X =
[[3 3 4 3 3]
 [5 3 3 3 4]
 [5 3 3 3 4]
 [5 3 3 2 4]
 [3 4 4 4 4]
 [2 4 3 3 3]
 [5 2 3 1 4]
 [4 3 3 2 3]
 [4 3 3 3 4]
 [4 4 4 5 4]
 [4 4 5 5 5]
 [5 4 6 7 7]]
Rows and columns are counted from 1.
(1, 1) => 3
(12, 4) => 7
(3, 1) => 5
(7, 2) => 2
(7, 3) => 3
(4, 1) => 5
(4, 2) => 3
(9, 2) => 3
(10, 1) => 4
(2, 5) => 4
(1, 4) => 3
(6, 1) => 2
(8, 5) => 3
(1, 2) => 3
(4, 4) => 2
(7, 5) => 4
(11, 1) => 4
(8, 1) => 4
(4, 5) => 4
(8, 2) => 3
(8, 3) => 3
(2, 2) => 3
(2, 4) => 3

A =
-1.20 +2.54 +1.95 -0.42 +0.83 -0.73 -0.79 -0.42 +1.79
+0.12 +1.96 -0.10 +0.52 -1.07 +0.84 -0.29 -0.74 -0.44
+0.26 -0.13 -0.12 +1.66 +2.07 -1.69 +2.17 +2.52 +0.97
+0.75 +5.13 +3.50 -0.23 -0.73 +0.51 +0.09 -2.03 +0.80
+0.13 -3.39 -2.43 -1.66 +2.77 -2.40 +1.81 +3.44 -2.38
Rows and columns are counted from 1.
(1, 1): -1.20
(2, 4): +0.52
(4, 6): +0.51
(1, 7): -0.79
(3, 4): +1.66
(4, 3): +3.50
(4, 1): +0.75
(1, 5): +0.83
(5, 4): -1.66
(5, 1): +0.13
(5, 6): -2.40
(3, 7): +2.17
(2, 8): -0.74
(3, 1): +0.26
(1, 8): -0.42
(2, 2): +1.96
(1, 3): +1.95
(4, 2): +5.13
(4, 4): -0.23
(5, 3): -2.43
(4, 7): +0.09
(3, 6): -1.69
(5, 5): +2.77
(2, 5): -1.07

B = [[130, 116, 170, 180, 193, 116, 212, 169, 107, 171, 110, 147], [219, 137, 139, 185, 148, 181, 140, 171, 222, 221, 187, 155], [141, 116, 124, 136, 217, 77, 194, 214, 117, 138, 196, 147], [202, 227, 73, 152, 187, 141, 104, 234, 210, 78, 179, 150], [196, 161, 139, 210, 250, 105, 212, 252, 214, 172, 118, 78], [102, 207, 222, 64, 180, 126, 97, 132, 192, 132, 202, 83]]
Indices start at 1.
row 1 col 1 => 130
row 3 col 10 => 138
row 5 col 4 => 210
row 2 col 2 => 137
row 6 col 9 => 192
row 4 col 4 => 152
row 1 col 5 => 193
row 6 col 7 => 97
row 6 col 1 => 102
row 2 col 4 => 185
row 4 col 9 => 210
row 3 col 3 => 124
row 4 col 3 => 73
row 5 col 3 => 139
row 4 col 1 => 202
row 3 col 7 => 194
row 6 col 10 => 132
row 2 col 11 => 187
row 2 col 3 => 139
row 4 col 11 => 179
row 1 col 4 => 180
row 5 col 10 => 172
row 2 col 8 => 171
row 3 col 4 => 136
row 5 col 12 => 78
row 4 col 2 => 227
row 3 col 5 => 217
row 6 col 12 => 83
row 1 col 9 => 107
row 3 col 9 => 117
row 5 col 5 => 250

M =
[[  77.7 -135.1   -5.1   79.9   86.0   91.3   28.0  151.9  140.7  -15.7]
 [ 244.8 -100.9 -198.7  252.1   82.5    5.4   93.1   89.2  -15.5  183.5]
 [  98.1   26.9  117.1   10.9  -75.2  242.2   76.8   74.5  201.8  -66.3]
 [ 255.8  160.7   14.5  253.1  139.6  -82.3  195.9  -17.0  -49.5  187.6]
 [  30.5   24.0   61.4  -76.4  -48.9  231.7  -17.5   18.6  197.0  -50.1]
 [  35.7 -168.6    5.0  -89.9  139.8   41.9  151.9  277.9   19.0  101.6]]
Rows and columns are counted from 1.
row 1 col 1	77.7
row 5 col 10	-50.1
row 2 col 2	-100.9
row 2 col 1	244.8
row 3 col 2	26.9
row 1 col 6	91.3
row 2 col 9	-15.5
row 6 col 8	277.9
row 1 col 2	-135.1
row 1 col 7	28.0
row 3 col 3	117.1
row 5 col 5	-48.9
row 1 col 4	79.9
row 2 col 6	5.4
row 5 col 8	18.6
row 2 col 10	183.5
row 3 col 9	201.8
row 6 col 9	19.0
row 5 col 2	24.0
row 1 col 10	-15.7
row 2 col 4	252.1
row 6 col 5	139.8
row 6 col 10	101.6
row 4 col 8	-17.0
row 6 col 1	35.7
row 4 col 10	187.6
row 3 col 5	-75.2
row 6 col 2	-168.6
row 5 col 4	-76.4
row 6 col 7	151.9
row 1 col 5	86.0

a =
[[108 105 160  89  70 165  78 128]
 [ 96  93 190  41  38 154  88 141]
 [174  39 142  52 106  45 188 206]
 [218  60  72 109 167  13 174 182]
 [ 61 127 223  56   2 187  75 117]
 [100  96 172  69  56 168  86 153]
 [ 92  80 200  58  38 160  66 132]
 [121  96 175  78  62 164  79 137]
 [ 99 104 172  81  48 167  69 115]
 [ 93  99 175  74  56 162  79 143]
 [163  21 164  48  84  54 194 197]
 [ 93 112 150  77  75 158 102 128]
 [ 67 106 202  64  55 153  92 126]
 [ 83 100 181  77  45 157  65 124]
 [188  59  98  54 149  41 161 194]
 [136 170  95 182 105 165  19  61]]
Rows and columns are counted from 1.
row 1 col 1 -> 108
row 14 col 6 -> 157
row 1 col 7 -> 78
row 10 col 4 -> 74
row 6 col 1 -> 100
row 10 col 2 -> 99
row 12 col 2 -> 112
row 10 col 3 -> 175
row 7 col 5 -> 38
row 16 col 7 -> 19
row 8 col 5 -> 62
row 5 col 4 -> 56
row 12 col 3 -> 150
row 13 col 1 -> 67
row 16 col 6 -> 165
row 1 col 8 -> 128
row 5 col 8 -> 117
row 6 col 4 -> 69
row 11 col 1 -> 163
row 6 col 2 -> 96
row 5 col 7 -> 75
row 3 col 3 -> 142
row 15 col 1 -> 188
row 3 col 1 -> 174
row 5 col 6 -> 187
row 14 col 1 -> 83
row 3 col 8 -> 206
row 4 col 6 -> 13
row 9 col 7 -> 69
row 5 col 5 -> 2
row 2 col 6 -> 154
row 8 col 8 -> 137
row 15 col 6 -> 41
row 3 col 7 -> 188

arr =
array([[-2.56, -2.40, -1.43, +3.49, +2.10, +3.21, +0.88, -2.91],
       [-2.38, +0.29, +1.10, -0.71, +0.82, -1.61, +1.99, +1.16],
       [+2.16, -1.81, -1.89, +0.22, -2.39, +0.80, -3.16, -2.73],
       [-1.67, -0.33, +2.75, -0.17, +0.91, -2.11, +3.08, +1.23],
       [+3.40, -3.11, -0.36, +0.38, -2.76, +0.44, -2.89, -3.16],
       [-2.55, +0.71, +3.19, -0.57, +1.91, -1.95, +3.56, +2.24],
       [+1.84, -1.05, -1.96, +0.69, -1.66, +0.32, -2.22, -2.83],
       [+2.46, -1.40, +2.06, -2.20, -2.86, -2.33, +0.96, +1.30],
       [+2.24, -1.93, -1.63, +0.99, -2.83, +1.26, -1.52, -2.69],
       [+1.05, -1.71, -1.67, +0.65, -1.70, +0.66, -2.56, -2.43],
       [-1.33, +0.62, +3.15, -0.30, +2.12, -1.50, +3.24, +1.34],
       [+0.31, -2.41, -0.05, +1.84, +0.45, +0.93, -0.19, -4.33],
       [+1.91, -4.26, +3.81, -0.78, -2.98, -2.44, -0.24, -3.80],
       [+4.15, -4.82, +2.82, -4.23, -3.64, -3.87, -0.70, -5.90]])
Rows and columns are counted from 1.
row 1 col 1 = -2.56
row 9 col 4 = +0.99
row 5 col 6 = +0.44
row 6 col 4 = -0.57
row 4 col 3 = +2.75
row 1 col 3 = -1.43
row 4 col 7 = +3.08
row 12 col 4 = +1.84
row 3 col 7 = -3.16
row 8 col 8 = +1.30
row 9 col 5 = -2.83
row 9 col 6 = +1.26
row 9 col 1 = +2.24
row 6 col 5 = +1.91
row 4 col 8 = +1.23
row 7 col 2 = -1.05
row 7 col 8 = -2.83
row 13 col 4 = -0.78
row 6 col 7 = +3.56
row 3 col 2 = -1.81
row 11 col 2 = +0.62
row 10 col 3 = -1.67
row 7 col 3 = -1.96
row 10 col 1 = +1.05
row 8 col 6 = -2.33
row 7 col 1 = +1.84
row 11 col 8 = +1.34
row 3 col 4 = +0.22
row 3 col 5 = -2.39
row 7 col 4 = +0.69
